These are the activations of a small neural network, seen along a few directions. Each row is one input.
Each table varies a few parts of the input and shows all the possible inputs, shuffled.
A made-up example of a description, with smaller parts first: one of 5 places around a ring, together with either a single point or one of 9 places along a line or (one of 3 separate values, together with one of 4 places along a line).
Shared parts are said once, and a part with two or three values counts as separate values.
(in the rows, 128 means zero)

Other details of the inputs vary at random and push rows far along two fixed directions, the same in every table; ignore that.

Rows:
row 1: [109 158 151 143 129  97 156 142 206 127 120 117 123]
row 2: [ 89 161 107 121 106 128 137 153 134 127 119  94 156]
row 3: [136 126 145 174 101  98 113 113 131 116 105 129 100]
row 4: [168 105 110  64 113 161  93 127 121 167 157 126 152]
row 5: [121 217 176 136 177  57 188 111 163 130  64 137 144]
row 6: [104  67 130 149  85 127  88 163 137  83  95  75  94]
row 7: [107 242 116 138 157  87 180  64 155  91  68 164 158]
row 8: [145  74 131 133 114 124 102 116 115 116 179 133  91]
row 9: [143 119 149 133 141 126 146 137 102 124 173 154 119]
row 10: [ 91 130 142 129 114 117 101 113 153  64 134 118 104]
row 11: [ 82  92 139 190  79 170 100 181 157 129 155 106 115]
row 12: [146  49  97 123 126 185  90 126 110 162 151 135  99]
row 13: [ 71 244 126 113 174  76 190 109  99 107 103 126 196]
row 14: [ 92  99 152 173  81 127  67 131 172  65  84  89  84]
row 15: [210  79 145 111 133 134 123 148  81 169 146 156 123]
row 16: [ 63 127 141 179 116 127 105 121 132 100 147 117 112]
row 17: [134 113 130  72 147 149  97 112 103 132 159 125 145]
row 18: [189  95 131  77 174 153 142 137  55 192 201 165 168]
row 19: [150  88 134 154  83 153 120 163 143 137 171 127 101]
row 20: [202 111  77  44 161 137 161 120  81 159 131 150 147]
row 21: [ 55 167 120 178  71 102 136 153 183  64  98  83 118]
row 22: [147  94 119 107  77 147  83 136 164 113 148 114 104]
row 23: [ 81 250 115 136 172 110 169  74 143 112  65 151 175]
row 24: [157  93 111  71 138 118 135 134  91 118 161 117 137]
row 25: [122  95 108 173 110 141 115 112 149 107 125 138  80]
row 26: [160 131 114 109 171 162 164 126  84 184 140 175 158]
row 27: [186 118 112 115 160 142 170 119  97 161 145 185 138]
row 28: [ 64 195 136 165 132  96 144 132 125 100  56  85 159]
row 29: [180 131 128 110 147 122 113 118  78 181 125 146 141]
row 30: [186 130 145 113 162 135 143 136  65 194 131 153 167]
row 31: [197 155 111  94 119 111 143 114 111 171 163 164 124]
row 32: [ 80  99 149 165  96 149  60 133 155  94  85  79 111]
row 33: [110 129 119 150  92 142 103 139 140 146 149 125 116]
row 34: [120 207 171  99 194  68 205  95 148 132 121 146 150]
row 35: [ 77  67  90 142 113 176 100 159 140 103 110  84 115]
row 36: [131  49 132 123 142 154 126 139 183 131 124 118  87]
Description of these inputs: one of 4 separate values, together with either a single point or (one of 2 separate values, together with one of 4 places along a line).
Changing only the choice among 4 separate values turns row 28 into row 13. The same change can be made to row 5. Which row results?
> row 34
List by row number the other rows that have the choice among 4 separate values in common with row 19.
> row 1, row 2, row 4, row 11, row 21, row 22, row 31, row 33
Change only the choice among 4 separate values in row 19. List by row number the other rows that result.
> row 9, row 15, row 27
Change only the choice among 2 separate values in row 27. List by row number the other rows that result.
> row 26

Rows:
row 37: [ 38 163 123 182 130 134 129 133 148  89  83  92 142]
row 38: [192  35 127 131 114 161  94 149 108 163 168 148  89]
row 39: [ 53 171 130 205 117 135 125 134 134  98  89 105 132]
row 40: [192 159 139  93 151  94 168 104 109 166 167 181 133]
row 41: [154 176 135 150 135 106 165 114 121 146 140 169 132]
row 42: [122  53 125 155 120 184  97 158 116 144 152 119 110]
row 43: [141 183 136 156 135 120 164 119 107 152 142 166 144]
row 44: [152 190 108  58 186 114 177 118  73 177 130 146 202]
row 45: [149  50 101  56 115 166  83 150 100 138 165 102 135]
row 46: [103  83 147 144 103 123 102 142 183  85 121  96  85]
row 47: [158  31  92  65 101 179  67 152 100 143 155  99 127]
row 48: [117  98 144 167  96 124  95 130 170  97 107 116  82]
row 49: [162 183 134 108 136  87 156 100 136 135 119 163 137]
row 50: [176 178 108  40 185 100 169  89  90 158 100 152 186]
row 51: [150 165 147 107 149  90 164 114 144 134 124 152 132]
row 52: [ 46 191 127 202 109 131 134 133 142  94 101 107 138]
row 53: [149 180 114  87 162 127 162 120  72 168 154 154 181]
row 54: [ 86 154 159 208 122 103 146 116 181  95 102 134  88]
row 55: [ 82 176 147 172 127  89 145 105 187  74  73 117 111]
row 56: [ 64 182 145 150 124  89 146 118 184  68  77  92 125]
row 57: [110 176 126 126 159 127 164 135 102 148 128 132 166]
row 58: [153  21  97  68 124 184  75 151 102 144 141 100 124]
row 59: [122  53 105 108 103 167  70 148 116 119 118  89 121]
row 60: [ 73  96 114 165 102 161  82 149 130 103 106  82 123]
row 61: [ 56 183 124 159 102 104 124 114 169  68  75  90 133]
row 62: [174  22 129 132 125 185  99 159 104 168 179 143  98]
row 63: [194 190 132 116 172 112 180 105  67 192 137 196 168]
row 64: [116  60 120  94 113 148  92 150 143 111 129  83 116]
row 65: [187  22 111  66 108 158  63 136 120 137 134 107 102]
row 66: [132  68 138 156 104 163 106 158 122 136 186 131 102]
row 67: [126 110 157 164 118 117 135 137 162 123 143 134  88]
row 68: [153  66 125 112  92 136  83 133 156 113 138 115  90]
row 69: [186 183 128  56 158  81 166  92 116 146 137 165 157]
row 70: [102 128 119 127 116 123 104 118 139  97  84  97 130]
row 71: [137  57 121  88  98 142  80 139 149 102 147  92 101]
row 72: [145 167 102  65 159 125 149 121  75 163 148 138 187]
row 73: [ 47 176 149 208 126 127 152 145 150 103 116 111 132]
row 74: [152 191  97  72 160 120 156 110  73 169 126 148 194]
row 75: [145 174 141 142 141 103 170 117 121 141 155 166 133]
row 76: [ 62 168 140 217 115 134 130 133 137 105  98 119 126]
row 77: [202 161 133 100 145  99 163 101 109 173 151 184 132]
row 78: [ 76 169 131 155  99 101 119 113 181  68  80  95 116]
row 79: [169 176 107  33 161  98 158  98  91 148 130 143 182]
row 80: [ 95 161 158 212 109 100 134 114 171  97  97 134  89]
row 81: [112 168 118  86 154 113 153 127 112 130 108 117 171]
row 82: [182  23 136 118 120 164 107 165 119 163 190 139  89]
row 83: [ 78 189 154 172 110  84 146 112 184  75 109 124 108]
row 84: [146  56 137 161 120 157 111 148 137 138 153 140  82]
row 85: [199 178 126  70 161  84 157  88 107 154 104 168 154]
row 86: [ 57 184 136 212 107 130 138 133 143 103 113 119 132]
row 87: [ 77 106 134 184 101 157 109 156 136 113 156 108 114]
row 88: [153 168 113  96 179 136 165 115  74 175 126 157 177]
row 89: [120 106 126 113 126 126 110 119 157  99  97 104 113]
row 90: [167  38 136 127 123 173 112 167 107 168 190 137 104]
row 91: [152  43 136 123 113 147  91 138 158 123 138 124  79]
Changing only one part turns row 38 into row 82. The same change can be made to row 39. Which row results?
> row 57
Changing only one part turns row 51 into row 48. The same change can be made to row 90. Which row results?
> row 63
What is each input in this table made of?
> one of 5 places around a ring, together with one of 11 places around a ring
Change only the place on the ring of 5 in row 65. List by row number the other rows that result.
> row 56, row 71, row 78, row 89

Rows:
row 92: [211 126 116  57 167 111 157 117  98 172 123 153 154]
row 93: [129  46 118 124 117 159  87 144 132 116 105  93 108]
row 94: [ 95 102 144 159 106 132 128 152 147 108 163 109 100]
row 95: [ 76 158 124 164  93 119 126 142 159  81 112  97 125]
row 96: [136 203 145 100 149  88 173 122 120 150 136 138 165]
row 97: [ 53 145 129 146 125 127 134 122 177  79 130  98 116]
row 98: [203  69 120  52 170 146 132 138  69 184 173 159 143]
row 99: [199  61 108  61 116 152  75 134  86 173 162 131 131]
row 100: [155 209 135 103 156  89 153  92 106 146  88 154 161]
row 101: [141 206 126 133 144 115 174 114 106 153 140 167 165]
row 102: [118 188 143 153 165  94 168 102 124 115  96 146 141]
row 103: [ 55 146 122 156 117 130 128 139 141  92  96  82 137]
row 104: [220  75 104  74 152 168 112 118  66 200 147 170 135]
row 105: [104  91 116 149 100 145  89 131 141  98  85  97 104]
row 106: [144 207 135 118 140  90 181 108 107 135 151 166 158]
row 107: [143 207 119 121 153  91 162  92  95 137 123 165 158]
row 108: [146  60 119 127  94 147  87 146 146 116 119 106  88]
row 109: [110  99 134 173  83 126 104 137 153 100 151 122  87]
row 110: [ 59 148 140 179 123 125 134 138 140  91 128 102 119]
row 111: [ 68 156 135 182 106 126 123 130 138  81 128 112 122]
row 112: [114 187 134 167 166 118 164 104 122 135  85 149 150]
row 113: [ 63 158 145 159 117 121 121 140 147 100 111  89 134]
row 114: [133  62 118 110 111 153  89 117 160 105 135 121  86]
row 115: [188  60 114  57 115 164  79 147  82 167 176 123 141]
row 116: [177 171 101  52 160 106 154  79 110 150 144 171 160]
row 117: [103 205 126 123 145  94 177 126 132 120 109 120 160]
row 118: [ 78 142 147 194 129 131 146 146 162 114 115 126 115]
row 119: [101 197 136 160 147 115 177 126 129 140 129 142 149]
row 120: [184  47 122  91  88 147  72 148 123 154 173 122 103]
row 121: [157  44 102  66 112 172  85 134 128 128 188 121 113]
row 122: [ 63 133 138 195 134 147 129 143 147 110 101 115 123]
row 123: [163 202 145 110 141  80 161 100 127 145 104 158 145]
row 124: [ 96 150 141 204 108 128 131 124 162 109 100 134  98]
row 125: [133 197 143  96 173  94 167 115 108 150 103 143 176]
row 126: [146  54 145 146 114 139 111 144 146 121 151 123  82]
row 127: [148 219 139  99 137  86 167 112 114 143 135 152 172]
row 128: [ 75 141 138 160 122 113 140 149 168  92  96 100 120]
row 129: [ 92 180 141 181 129 103 141 105 140  92  91 135 115]
row 130: [135  57 140 130 116 150  79 145 139 124 120  98 104]
row 131: [109 107 124 185  91 147 103 139 149 120 137 126  98]
row 132: [151  19 109  78 127 173  87 162 106 147 138 102 123]
row 133: [ 78  95 125 174 116 171 106 152 130 123 136 101 117]
row 134: [114  66 104 116  92 167  80 151 118 111 134  90 124]
row 135: [152  24 117  66 137 167  97 142 139 136 170 122 106]
row 136: [180 140 105  84 153 153 140 118  63 184 156 166 172]
row 137: [119  94 157 156 106 123 105 143 169 109 118 103  95]
row 138: [190 135  88  54 145 125 129 108  72 169 123 148 169]
row 139: [ 77 136 158 183 122 110 148 144 166  93 128 120 103]
row 140: [ 92 138 147 205 124 128 139 132 168 109 102 126 104]
row 141: [184 158 119  52 188 105 172  81 117 154 127 169 158]
row 142: [191 175 101  66 146  98 156 107  94 163 127 160 165]
row 143: [125  68 108 158 100 175  77 139 118 137 140 121 107]
row 144: [ 85 181 162 158 130  90 154 136 167 107 104 117 132]
row 145: [150  66 138 144  98 138 103 137 140 121 149 133  77]
Changing only one part turns row 98 into row 102. The same change can be made to row 122. Which row results?
> row 112
What is each input in this table made of?
> one of 6 places around a ring, together with either a single point or (one of 2 separate values, together with one of 4 places along a line)
Change only the choice among 2 separate values in row 93. List by row number the other rows that result.
> row 92
Change only the place on the ring of 6 in row 124. List by row number the other rows that result.
> row 101, row 118, row 119, row 131, row 140
List by row number the other rows that have the place on the ring of 6 in common with row 110.
> row 94, row 96, row 97, row 103, row 113, row 117, row 119, row 133
Change only the place on the line of 4 in row 109. List by row number the other rows that result.
> row 120, row 131, row 142
